[-5.16 -0.47 +5.40 +7.45] value -5.16
[+6.54 +3.90 +5.51 +3.39] value +6.54
[+6.25 +3.57 +5.34 -1.57] value +6.25
[-0.86 -5.21 +5.50 -6.13] value -0.86
[+5.54 +3.24 +7.73 -4.85] value +5.54
[-6.50 -2.96 -0.07 +3.51] value -6.50
[+5.24 -6.45 +4.20 +0.91] value +5.24
---
[  6  30  35   1 -34  50] result: 30
[163  42 199 149 112  97 136] result: 42
[  2 218 193  73] result: 218
[148 172 178 113 215  45] result: 172
[ 772 -581 -453 -636] result: -581
[   2  911  932 -824] result: 911
[12 29 31 17 86 52] result: 29
---
[-2.50 -1.44 -4.93 -0.50 -2.23 +6.00 +1.09]
[+3.35 -5.43 +1.43 +1.51 -2.44 -7.68 -3.81] → +1.09, +3.35

[-2.07 -0.82 +4.64 -1.24 -1.84 +1.89]
[-5.90 +1.17 +1.23 -1.07 +0.01 +4.70]
[-5.00 +0.81 -1.58 -1.85 -0.46 +0.68] → +1.89, -5.00

[+0.85 -3.13 -4.46 -0.58 +1.32 -7.34 -2.62] → -2.62, +0.85

[-0.09 +0.35 -0.46 -0.17 +0.06 +6.13 +0.42]
[+0.17 -0.57 +0.83 +0.07 -0.03 -3.90 -0.58] → +0.42, +0.17

[+0.61 -0.04 +0.00 +0.13 +0.03]
[-5.30 +3.88 -6.85 +5.66 -6.34] → +0.03, -5.30

[-1.64 -0.71 +3.13 -3.22 -6.92] → -6.92, -1.64

[+1.69 +7.36 -2.18 +1.51 +2.01 -2.92 -3.42] → -3.42, +1.69
---
[+5.27 -1.41 +7.13 -3.32 -3.63 -4.39 +0.35]
[-6.06 -0.29 -7.70 +7.15 +0.30 +6.51 -2.06]
[+4.55 -1.27 +5.57 -1.93 -6.43 -3.48 -0.31] yields -3.63

[+5.20 +0.33 -6.72 +2.77 -1.92 +3.11]
[+1.58 -3.94 +0.49 -2.05 -3.27 +1.29]
[-0.68 +3.85 -1.17 -3.61 -4.77 -6.68] yields -1.92

[-6.37 -0.71 -1.19 +1.64 +2.65 +0.95 -3.30]
[-0.16 +3.02 +0.41 -1.35 -1.89 +2.44 -6.12]
[+6.61 +1.21 +2.37 -2.50 -2.45 +0.19 +2.49] yields +2.65

[-0.75 +0.63 +5.70 -1.21]
[-5.14 +3.60 +2.70 -0.82]
[-6.60 -0.78 +3.72 -3.16] yields -5.14

[-7.75 +4.89 -6.45 +2.14 +5.92] yields +5.92

[+3.05 +0.88 +3.58 -8.02 +4.11]
[-2.55 -0.97 -3.05 +8.04 -3.95] yields +4.11

[-2.65 -0.93 -5.80 +5.21 +4.95 +7.37 -0.76] yields +4.95

[+5.35 +6.90 +5.45 -5.05 +7.07 +0.32] yields +7.07

[-6.50 -2.34 +0.42 -1.66 +1.43 +1.10 +0.93] yields +1.43

[+3.10 +1.83 +0.15 -5.17 -5.92 -2.10]
[+3.38 -3.62 -1.15 +2.29 +4.82 +2.71]
[+2.73 +3.24 +1.40 -2.11 -2.10 -1.41] yields -5.92
---
[[0.064, -0.124, -0.148, -0.086, 0.140],
 [-0.025, -0.134, -0.166, -0.002, -0.021],
 [-0.026, -0.100, -0.021, -0.108, -0.032]] -> 0.140, -0.166

[-1.639, -0.078, 1.223, 0.240, 1.459, 1.065] -> 1.459, -1.639

[[0.09, -0.21, 1.35, -0.03, 0.22],
 [-0.46, -1.02, 1.90, 1.81, -1.23]] -> 1.90, -1.23

[[-217.5, 70.9, 87.2, -142.4, -110.5],
 [-110.2, 92.9, 178.7, -22.7, 119.8]] -> 178.7, -217.5

[-0.107, -0.037, 0.119, 0.102, 0.065] -> 0.119, -0.107

[-78.28, 108.29, 121.99, -115.32] -> 121.99, -115.32

[[0.20, 0.18, 0.03, 0.02, 0.14, 0.21, -0.07],
 [0.19, 0.10, 0.08, 0.04, 0.10, 0.15, -0.16]] -> 0.21, -0.16

[-0.092, 0.152, 0.015, 0.112] -> 0.152, -0.092

[62.05, -23.90, -143.18, 5.96, 157.49, 0.47, -14.83] -> 157.49, -143.18
